These are the activations of a small network on made-up records, seen along a few directions, one row for each record.
Here are examples, each followed by its value of one field, ZODAV.
Other fields move the rows too, some of them a lot.
In the rows, zero is written as 500.
Random noise pushes rows far along 2 fixed directions. That doesn't count. These rows show it; they differ only by the noise:
498  521  523  527  457  466  497  506  533  452  475  487  493  401  653  462  533  515  542  458  503  328  497  506
451  532  480  503  433  512  528  461  565  467  532  530  518  514  448  485  525  466  465  473  452  562  505  492
431  563  475  556  362  450  534  448  565  463  499  479  497  528  546  438  530  481  336  515  444  493  513  489
543  509  564  547  484  426  468  548  503  439  424  449  471  294  838  444  540  559  622  442  550  114  488  519

494  490  535  509  523  470  495  472  519  473  506  571  514  437  528  507  481  502  600  479  545  425  492  512 -> bipip
472  503  481  552  413  444  481  486  481  514  490  445  485  606  465  448  425  542  248  586  452  542  515  491 -> dalos
530  449  505  480  535  507  457  540  480  515  513  512  507  534  431  509  430  545  483  519  495  528  502  522 -> dalos
446  533  469  598  415  484  510  443  511  523  468  428  488  434  679  427  582  517  356  472  503  415  515  498 -> nasu
532  500  511  530  447  408  505  539  464  456  440  466  491  477  572  458  532  490  458  557  500  424  483  495 -> neku
563  539  539  539  454  371  535  496  448  474  436  533  551  539  567  458  412  493  407  580  506  442  513  490 -> satel
497  582  477  611  413  333  608  493  477  494  442  455  532  631  590  373  388  514  197  659  497  468  515  501 -> mis
540  423  503  317  704  657  535  488  449  515  590  697  520  502  194  637  401  427  827  473  511  731  512  531 -> mana
526  533  521  597  360  346  511  537  478  453  397  407  465  482  747  396  547  525  322  601  496  308  491  506 -> neku
386  500  464  529  366  584  476  447  596  529  584  358  420  553  453  497  674  514  316  472  397  687  510  445 -> neku
573  539  506  530  520  401  556  520  445  496  482  609  592  653  369  490  326  431  419  641  518  570  524  527 -> mis
440  539  475  498  455  559  430  466  549  526  570  468  499  478  491  482  583  529  443  451  430  595  538  488 -> nasu
433  468  498  443  556  682  393  533  592  529  522  374  350  339  634  539  677  573  734  322  514  376  476  481 -> natov
457  479  455  397  566  595  555  507  482  466  544  570  553  522  330  586  498  470  618  464  474  626  482  533 -> mana
462  466  464  462  562  599  512  429  489  516  559  546  541  488  381  517  518  432  568  419  484  688  521  535 -> nasu
646  464  591  439  719  499  428  637  420  492  503  570  553  419  539  561  386  552  790  463  591  334  511  553 -> mis
534  405  501  407  638  666  504  538  527  491  565  563  482  380  390  656  559  476  869  376  525  525  465  497 -> mana
423  560  497  587  374  387  541  416  534  484  489  503  496  543  546  445  485  487  300  558  494  473  517  498 -> bipip
526  513  488  609  383  312  544  493  443  499  390  479  500  598  582  413  378  495  210  671  497  383  504  509 -> dalos
573  500  540  511  495  382  506  517  460  465  406  542  538  487  580  465  405  492  463  558  567  381  514  496 -> satel
501  600  524  597  427  370  492  489  495  506  429  484  495  471  722  415  475  494  360  561  516  260  502  523 -> bipip
429  470  439  439  520  659  525  434  523  474  578  488  444  566  338  535  574  458  579  375  483  695  464  524 -> natov
255  574  349  485  328  666  494  364  670  568  620  375  378  693  234  504  659  457  223  463  356  904  511  434 -> natov
459  587  507  593  345  348  463  465  513  484  419  390  468  543  708  403  478  583  159  587  489  399  532  488 -> satel

Which value of ZODAV does each new row have?
489  446  477  429  560  659  476  507  538  486  539  540  446  466  379  587  594  474  774  355  532  551  458  500 -> natov
532  520  495  515  498  425  533  459  465  475  451  518  550  526  502  453  429  510  367  552  541  507  480  496 -> satel
520  463  516  565  438  460  489  507  507  492  466  400  423  413  712  473  624  523  488  504  492  325  473  460 -> neku
451  552  497  517  443  519  438  483  537  531  534  433  484  446  583  473  592  549  428  445  444  500  541  500 -> nasu
601  490  539  468  604  444  550  555  447  497  473  590  561  518  429  501  369  487  622  567  537  467  514  510 -> mis
434  502  489  507  497  573  406  491  543  538  527  446  469  383  570  512  615  539  557  385  493  480  548  499 -> nasu
390  653  467  657  297  313  527  412  502  502  429  396  509  603  761  335  482  490  54  647  462  335  510  512 -> bipip
424  489  467  517  430  558  451  509  548  486  526  406  403  418  648  512  593  594  473  452  475  428  507  495 -> mana
